These are the activations of a small neural network, seen along a few directions. Each row is one input.
In each table, some parts of the input vary, and every possible input appears once, in random order.
A made-up example of a description, with smaller parts first: one of 3 separate values, together with either a single point or one of 11 places along a line or (one of 4 places along a line, together with one of 8 places around a ring).
Shared parts are said once, and a part with two or three values counts as separate values.

Other details of the inputs vary at random and push rows far along three fixed directions, the same in every table; ignore that.

A family of inputs:
x1: [-53  10 -47  32  17  -4  19   9 -20  14   5  11 -26]
x2: [-19 -60  -1 -12  51  23  -4  -1  -5 -43 -17 -50   5]
x3: [-31 -19  26  40  48   6  10  32 -13 -21 -38  25   5]
x4: [ 57 -13  22 -27 -47  -8 -45 -12  28 -10  -1 -30  23]
x5: [-10  -4 -43  -3 -26  -7  13   0  -7  22  13 -20  -6]
x6: [-70  17 -71   0  26  13  50  -2 -17  34  44 -15 -41]
x7: [ 23  63 -22 -51 -59 -18  -5 -30   8  30  64  10 -27]
x8: [ -5 -47 -41  -8  -6   0  -6   6  -1 -11 -11 -53   5]
x9: [ 72  24  88 -14 -50 -14 -42 -17  23  -6  -5  28  34]
x10: [  3   2  72  36  23  -1  13  11   0 -14 -35  41  24]
x11: [ 47  24 -21 -37 -81 -19 -31 -19  33  34  39 -29   3]
x12: [ 40  39 117  35  19   1 -12  -3  -3 -20 -30  86  29]
x13: [-45  40 -75   7 -27  -9  25  -6 -13  55  30  12 -40]
x14: [  5 -59 -58 -12   2   6 -20  23  18 -11  -6 -70   7]
x15: [-53 -28  78  43 108  25  34  13 -33 -53 -52  38   9]
x16: [-34  22 -81   6 -25  -5  19  17   2  50  38  -7 -30]
x17: [-33 -65 -22  30  62  20  17  24 -11 -27 -57 -24  10]
x18: [-23  27  13  26   1 -10   8  12  -9  17   3  43 -15]
x19: [  9 -87 -11  -1  36  23 -26  13   7 -49 -58 -57  24]
x20: [ 93 -51   7 -82 -25   7 -57 -17  39 -51   6 -83  34]
x21: [ 50  47 111  27   0  -7 -23 -11   1 -13 -19  83  26]
x22: [-16 -17  54  40  44   4  31  18 -21 -21 -47  35  21]
x23: [ 83 -50  14 -79 -22  17 -59 -30  39 -33  14 -88  31]
x24: [-45 -36 -29   8  66  15  39  24 -16 -33 -16 -17  -7]
x25: [-91  49 -61  19  21 -12  64   4 -35  33  39  41 -60]
x26: [-16  -5 -75 -18 -40 -10   7  -3  -1  29  25 -46 -16]
x27: [ 37  58 -12 -23 -66  -8 -11 -27  14  52  37  24  -9]
x28: [ 25 119  68  18 -51 -26  -8 -27  -8  49  37 112 -13]
Each input here is: one of 4 places along a line, together with either one of 2 separate values or one of 5 places around a ring.
The inputs of x28 and x21 match in every part but the place on the line of 4. If x7 is changed in the same way as x28 into x21, which row does it become?
> x20
List by row number the other rows that have the place on the line of 4 in common with x22.
> x6, x10, x12, x16, x24, x27
Change only the place on the ring of 5 in x18. List by row number the other rows that result.
> x1, x4, x8, x19
Change only the choice among 2 separate values in x2. List by row number the other rows that result.
> x25
